Read these off the grid that follows. Counting starts at 0.
1) Find the entry just left of the centre entry.
2) Find the entry at row 1, column 0.
3) Find the top-right entry.
4) Find the entry in row 2 and column 0.
5) Find the entry at row 2, column 2.
6) Find the entry in the bottom-right corner.
7) Find the entry directly below the centre entry.
8) Find the top entry of the column that holds the largest entry.
[[-29 -25 -30  12  11  21  50  63 -23 -48  77 -57 -11 -45  55]
 [-47 -19 -60  22 -35 -20  40  60 -65 -18  28 -33 -26 -36  27]
 [-43 -54 -39  37 -30  -2  45  10 -65 -52   9 -57 -11  38   3]
 [ 45  61  48 -28  33   9 -37   4  67  46   0  55  11 -28  -5]
 [ 47  12  72  -1  21  15 -20 -14  51  33 -28  15  10  55 -49]
 [-47 -54 -60  25 -35 -16  28 -25 -65 -43 -12 -43  -6  17   9]
 [ 27  46  36 -10 -33 -20 -36 -33  28  56 -30  56 -26  17 -49]
 [-34 -54 -11  37 -17  14  51  42 -54 -57  33 -57 -10  55  -1]
 [-28 -48 -42   8  34  17  31  11 -33 -57  49 -51  36 -13  47]
 [-28 -38 -35  10  27  21  41  58 -26 -57  76 -56  17 -29  55]
 [-47 -12 -60   7 -35 -17  28  36 -55 -27  32 -20 -26 -45  46]
 [ 40  62  26 -28  25  -5 -44 -28  62  55 -22  57  12 -45  -1]
 [ 51  24  56 -28  52  20 -44 -47  67  14 -28  41  44  21 -15]
 [ 29  31  36  -9 -20 -20 -44 -47  25  54 -30  55  -4  40 -49]
 [ 50  14  71 -14  50  18 -33 -47  58  22 -30  25  42  46 -36]]
1) 51
2) -47
3) 55
4) -43
5) -39
6) -36
7) 11
8) 77

array([[118, 107,  90,  95, 148, 114, 182, 142,  49,  93, 196,  29,  79,
        124],
       [118, 104,  92,  94, 155, 114, 164, 149,  51,  93, 193,  34,  79,
        125],
       [111, 125, 137, 136,  74, 115,  64,  79, 179, 137,  34, 196, 151,
        104]])
Report the entry just right of the smallest entry.
A: 79
The entry just left of 142 is 182
Report the entry just left of 164.
A: 114

[[-0.1, -0.6, -1.0, -0.3, -0.1, -0.5, -0.3, 0.1, -0.7, 0.2, -0.5, -0.7, -1.1, 0.1, 0.1],
 [-0.1, -0.6, -1.1, -1.1, -0.4, -0.4, -0.5, -0.6, -1.0, 0.5, -0.4, -0.1, -0.6, 0.1, -0.4],
 [-0.3, -0.4, -0.8, -1.8, -1.3, -1.6, -2.2, -0.3, -1.6, 0.7, 0.2, -0.5, -0.9, 1.2, -1.7],
 [0.4, 0.0, 0.0, -0.6, 0.0, 1.2, -0.7, -0.3, -1.0, -0.1, -0.8, -1.7, -2.0, 1.7, -1.4],
 [-0.8, -0.7, -1.1, -1.6, -0.6, 0.5, -1.3, -0.4, 0.9, -2.1, -1.0, -0.2, -0.6, 0.3, -1.7],
 [0.0, -0.8, -1.3, 0.1, 0.7, 0.7, 1.0, -1.3, -0.2, 0.0, -1.0, 0.7, 0.5, -1.6, -0.4],
 [-0.3, -1.3, -0.2, -0.4, -0.3, -0.2, 0.0, 0.0, -0.6, 0.1, 0.0, -0.2, 0.1, 0.0, -0.2],
 [-0.2, -0.7, -0.7, -1.0, -0.2, -0.4, -0.6, -0.6, -1.2, 0.5, -0.2, -0.1, -0.3, -0.1, -0.4],
 [0.1, -2.6, 0.3, 0.4, -0.8, -0.2, 1.0, 0.3, 0.0, 0.7, 0.4, 0.3, 1.3, 0.2, -0.9],
 [0.1, -0.9, -1.0, -0.3, -0.3, 0.0, -0.1, 0.1, -0.3, 0.2, -0.6, -0.7, -1.0, 0.6, -0.4],
 [0.6, -0.5, -0.1, -1.4, -0.5, 0.6, -0.1, -0.4, -2.1, 1.7, -0.3, -1.0, -1.4, 1.7, -0.1],
 [0.6, -0.3, -1.9, 0.8, -0.2, -1.7, -0.3, 0.1, -1.4, 2.3, -0.2, -0.8, -1.5, 0.1, 0.1],
 [-0.1, -0.9, -0.5, 0.5, -0.1, -0.8, -0.4, 0.1, -0.5, 0.3, -0.1, -0.6, -0.5, 0.0, -0.8]]
Rows and columns are numbered from 0.
The entry in the top-right corner -> 0.1
The bottom entry of the column that holds the smallest entry -> -0.9
Report the entry at row 1, column 0.
-0.1
The entry in row 2 and column 0: -0.3
The entry in row 0 and column 0 is -0.1
Report the entry in the bottom-left corner.
-0.1
The entry just left of the centre entry is 0.0
Report the entry in row 1 and column 2.
-1.1
The entry at row 0, column 1 -> -0.6
The entry in the bottom-right corner -> -0.8
Report the entry at row 0, column 2.
-1.0
Report the entry just right of the centre entry.
-0.6
The entry in row 2 and column 1 -> -0.4
The centre entry: 0.0
Report the entry in row 2 and column 2.
-0.8
The entry at row 1, column 1: -0.6
Report the entry just right of the smallest entry.
0.3
Report the entry just left of the smallest entry.
0.1
Report the entry just left of the largest entry.
-1.4
The entry directly below the smallest entry -> -0.9
Report the largest entry.
2.3
Report the bottom entry of the column that holds the largest entry.
0.3
